[[ 42  -8  -9  15]
 [-34  17  19  -1]
 [-21   6   8   5]] Answer: -1

[[219 209 187  93 123 125  62]
 [130 124 144 205 173 164 199]
 [178 234 161 161 212 110 116]] Answer: 199

[[ 11 -24   1  14 -26  18 -14]
 [  5   9  -9   3   2  -3  -1]
 [-12  -9  -7  27 -16   4  -9]] Answer: -1

[[17 61 72 32 87]
 [51 44 41 55 42]
 [73 62 52 46 40]] Answer: 42

[[ 490  462   17  277]
 [-617  706   77  624]
 [-432  822   36  610]] Answer: 624

[[171 151 105  93 172  76]
 [ 93  62 203  42 148 188]
 [122 130 131 196 141  80]] Answer: 188

[[0 7 2 7]
 [8 5 4 5]
 [2 4 5 4]] Answer: 5
---
[[13,-33,41,-38],
[5,-34,42,-57],
[10,-33,40,-41]] result: -33

[[-18,-8,9,-41],
[-69,56,-55,37],
[-7,-18,21,-47]] result: -18

[[-56,-29,-14,-3],
[5,6,75,-14],
[47,6,-57,-3]] result: 6

[[-1,-16,36,-19],
[-6,32,57,30],
[28,-49,-30,-33]] result: -49

[[-1,74,-30,-63],
[-25,-51,39,37],
[-53,-31,-2,-38]] result: -31

[[-66,-24,29,4],
[-33,-11,14,3],
[-60,16,6,16]] result: 16
---
[[-20, -60, -10, 17, 12],
 [8, 17, -20, 9, -4]]	9

[[-3, -9, 13, 9],
 [17, -16, 66, 36],
 [10, -15, 57, 32]]	57

[60, -30, 50, -34, -34, -44, 34]	-44

[31, -61, 28, -9, -1, -55, 3]	-55

[-77, -26, 10, -19, -22, 13, 25]	13

[[-64, -8, -24, 27, -61, 55, -38],
 [-58, -24, -11, 13, -54, 50, -51]]	50

[23, -32, 21, 72, 20, 76, -75]	76

[[-60, -50, 27, -32],
 [-65, -48, -4, 37]]	-4
---
[[-0.969 -0.523  1.235 -0.089 -0.607]
 [-1.305  0.805  0.137  1.085  0.776]] -> -0.089

[[-2.3  0.6  0.5 -0.5]
 [ 1.8  0.6 -0.2  0.2]
 [ 1.8  0.0 -0.5  1.1]] -> -0.2

[[ 0.081  0.062  0.122  0.037]
 [-0.107 -0.163 -0.194 -0.114]] -> 0.122

[[ 11.50  -2.93 -13.86  -9.28  -1.88]
 [ 14.37 -14.84 -15.53  -8.87  -2.44]] -> -9.28

[[-0.67  0.49 -0.59 -0.59 -1.11  2.04 -0.17]
 [-0.18 -0.53 -1.22 -1.22 -0.90 -0.01 -0.38]
 [ 0.76 -1.31  0.29  0.29 -0.54 -1.93 -0.24]] -> -0.01

[[-156.20    5.25  -78.96  111.12  -28.24 -173.84]
 [   4.61 -134.73   -2.67  -32.92   22.35 -156.05]
 [ -76.31  -69.58  -19.27  -67.76  177.53 -107.44]] -> 22.35

[[-15.48  -3.40  -1.62   4.14 -18.81   4.59  -1.62]
 [ 17.36 -12.18 -11.95  -4.04  -7.94   0.86 -11.95]] -> 4.59

[[ -4.041 -11.573 -19.307 -15.081]
 [ 14.483   2.473   2.896  -8.114]
 [-15.449  -1.686 -16.534   2.221]] -> 2.896
---
[[ 51 -37 -46 -11  64]
 [ -3  37  70  61 -18]
 [ 52   5  36  63  49]] yields -18

[[ -8 -13  12  15 -75]
 [  1  -7  -8  -7  10]
 [ -6  49  31  45   7]] yields 10

[[ 72  53 -31 -76]
 [ 34 -38  45 -46]
 [ 30  23 -18 -29]] yields -46

[[ 34 -44 -22   6 -25  37  12]
 [-10 -34 -30 -18 -32   3  -8]
 [ 20  73  64  59  60  23  40]] yields -8

[[-22 -22  -5 -77]
 [-34 -13  15 -13]
 [-40  45   3 -14]] yields -13

[[  4   0   3 -15 -10 -16]
 [ 29  30  17   7  36  44]
 [ 21  60   9  23  34  -1]] yields 44

[[-13 -22 -49  34  14 -34]
 [ -2 -47 -58  35  13 -64]
 [ 24  25  72 -52 -22  42]] yields -64
---
[[-65,15,19,-58],
[-12,29,76,35]] ⇒ 15

[[-8,-22,63,4,-17,29],
[-6,-14,15,7,-19,-14],
[25,17,-44,-17,28,8]] ⇒ -14

[[21,2,-28,-40,-1,-49,22],
[11,10,-5,4,14,-22,-7],
[9,-1,-7,0,-16,71,-20]] ⇒ 10

[[-5,-75,-24,-1,-14,16],
[-27,-19,-18,0,7,4]] ⇒ -75

[[33,39,-57,-64,-65],
[-19,20,-49,-58,30]] ⇒ 39

[[42,57,34,32],
[-33,3,-28,64],
[-25,63,-9,18]] ⇒ 3

[[-18,1,64,15,37,-13,-21],
[-4,22,-27,6,28,-55,-27]] ⇒ 1

[[60,-40,6,-51],
[12,-9,-24,6],
[43,-27,-5,-14]] ⇒ -9
---
 14.323   21.079   22.515  -23.148   10.188
  3.256   21.281   19.250  -15.218    2.213
-12.157   12.152  -11.333   20.858   18.478
-> 18.478

 0.42  -1.93  -1.45  -0.77   1.24
-0.27   0.17  -0.04   0.19  -0.87
-0.49   1.03   0.73   0.08  -0.65
-> -0.65

  33.4   162.8   122.7    -9.7  -149.9
 139.8    76.5   145.9    46.5    34.7
   1.2   212.7   -42.7    99.2   -46.6
-> -46.6

-0.14   0.15  -0.11   0.03  -0.01  -0.03   0.05
 0.05  -0.03   0.05   0.05   0.04   0.03   0.01
 0.13  -0.15   0.12   0.11   0.00   0.02   0.00
-> 0.00

 0.050   0.026  -0.103  -0.005  -0.008  -0.215
 0.046   0.066  -0.147  -0.015  -0.023   0.127
 0.020   0.023   0.070  -0.016  -0.025   0.044
-> 0.044

 10.00   15.85   15.60   17.02    2.17   -0.36
 -7.03    4.06   -7.65  -16.81   10.58   18.24
  8.50    5.05    0.10   19.97    6.96   -6.27
-> -6.27
---
[[-2,-12,63,25,62],
[-2,-11,66,27,66],
[-2,-12,71,29,71]] → 27

[[-12,38,-15,-30,38,-5,-4],
[32,36,-38,-42,24,37,-55],
[-14,30,-32,-17,24,-8,36]] → 37

[[-17,7,60,10],
[10,18,53,24],
[32,22,16,-40]] → 53

[[-13,16,1,-16,38],
[9,-32,-14,5,-44],
[-27,34,2,-36,73]] → 5

[[-39,16,55,-17,-13],
[33,16,1,-56,-69],
[33,34,-35,-47,-55]] → -56

[[3,-4,-4,-3,-1,1,5],
[-10,18,21,12,6,-4,-22],
[33,-58,-67,-39,-20,14,70]] → -4
---
[[ -3  46  -5  -8  -5  15]
 [-17   8 -10  -4  -4  -6]
 [ 17 -56  10   3   3 -11]]: -17

[[-35 -32 -27  54  50]
 [ 36  36  43 -42 -39]
 [-54 -58 -47  56  61]]: 36

[[ 10  21   3 -39 -43 -69]
 [-35 -20  -8  44  73  31]
 [ 17  23 -56 -55 -50 -73]]: -35

[[ 34 -33   7  48]
 [ 35 -35 -15  65]
 [  6  -6  24  -7]]: 35

[[-47 -17   9  20 -13]
 [-38   7 -60  14  47]
 [ 55  11  19 -19  -8]]: -38

[[69  9  0 38]
 [ 4 19 77 28]
 [62  2  2 55]]: 4

[[-33 -14 -34   5 -17]
 [-64  -5 -32  -7  25]
 [ 22  18 -17  -2   2]]: -64

[[ 19 -12 -11 -38 -11  59 -16]
 [-44  33  21  16   2 -65  41]
 [ 25   1 -24 -15  -1  27 -54]]: -44

[[  8  -2  75 -49  14]
 [-11   5 -50  14  12]
 [ 23 -10   5  -4   4]]: -11
---
[-45,46,-34,60,5] ⇒ -45, 5

[[18,-77,-7,-3],
[4,-45,13,8]] ⇒ 18, 8

[[-9,8,-5,59],
[29,-7,16,58]] ⇒ -9, 58

[29,56,-2,-23,-33,38,3] ⇒ 29, 3

[[0,0,17,57,12,-1],
[1,0,0,0,1,33],
[0,-1,1,-1,5,49]] ⇒ 0, 49

[[58,18,34,16,-10,-15,-67],
[63,25,45,13,-24,-21,-69],
[56,17,33,16,-9,-15,-66]] ⇒ 58, -66

[23,-71,45,-8] ⇒ 23, -8

[-4,19,-25,63,10,12] ⇒ -4, 12

[6,-14,-30,-63,-12,15] ⇒ 6, 15

[-35,-1,55,54] ⇒ -35, 54
---
[-11,-21,-32,-55] ⇒ -55

[[2,3,-1,4,21,-12,3],
[-55,7,-6,15,-1,14,6],
[43,10,0,-39,34,-49,-46]] ⇒ 3

[-43,23,19,55,59] ⇒ 59

[[40,28,6,-6,-28,-58,-14],
[23,18,69,23,22,-32,8]] ⇒ -14

[[18,-3,3,3,-13,-6,15],
[40,15,3,-3,4,8,62],
[3,16,14,-8,-43,-24,8]] ⇒ 15

[25,-22,70,-66] ⇒ -66

[[-49,-14,26,43],
[-14,37,-6,-75],
[-43,8,47,30]] ⇒ 43

[3,40,28,21,39,-2,68] ⇒ 68

[[-20,2,-11,-73,-23],
[-23,-9,-17,-70,-14]] ⇒ -23
---
490  475  738  664  476
686  874  531  435  593
178  374  897  670  384
-> 874

60  48  81  57   3  78 -> 78

45   4  95  54  65  81 -> 81

62  45  65  27   8   5  82 -> 65

7754  6275  7923  6129  3287  3118
6704  6259  6825  5794  4733  2349
-> 7754

124  123  212  108    6  146
132  120   51  151  100  152
227  124  169   66   72  190
-> 212

8917  5050  9779  2435  3774 -> 8917
---
[-76,-37,-22,-39,2,-15,27] → -39
[18,71,24,-33,-47,-50,-72] → -33
[15,32,-11,76,0,-31,17] → 76
[-58,19,68,38,28,-37,63] → 38
[-55,-59,37,20,-40,-50,-15] → 20
[-16,6,59,34,-13,-62,44] → 34
[7,20,37,73,43,28,-11] → 73
[-39,44,48,-42,3,-63,-35] → -42
[77,-44,55,38,-59,-61,-21] → 38
[12,22,64,54,-34,-23,-6] → 54
---
[205, 11, 104, 72, 95] Out: 95
[[2, 7, 0, 1], [4, 5, 5, 6], [2, 6, 3, 3]] Out: 3
[7558, 3211, 4919, 6008, 5441, 9587, 8708] Out: 8708
[[750, 758, 661, 871], [837, 774, 749, 185]] Out: 185
[-272, -68, -122, 541, 53, -500] Out: -500
[[6673, 6359, 2078, 9869], [6421, 6182, 6403, 6210], [5848, 6549, 4291, 7535]] Out: 7535
[[114, 13, 172, 195, 219], [114, 13, 172, 213, 219]] Out: 219
[210, 378, 844, 160, 594, 574] Out: 574
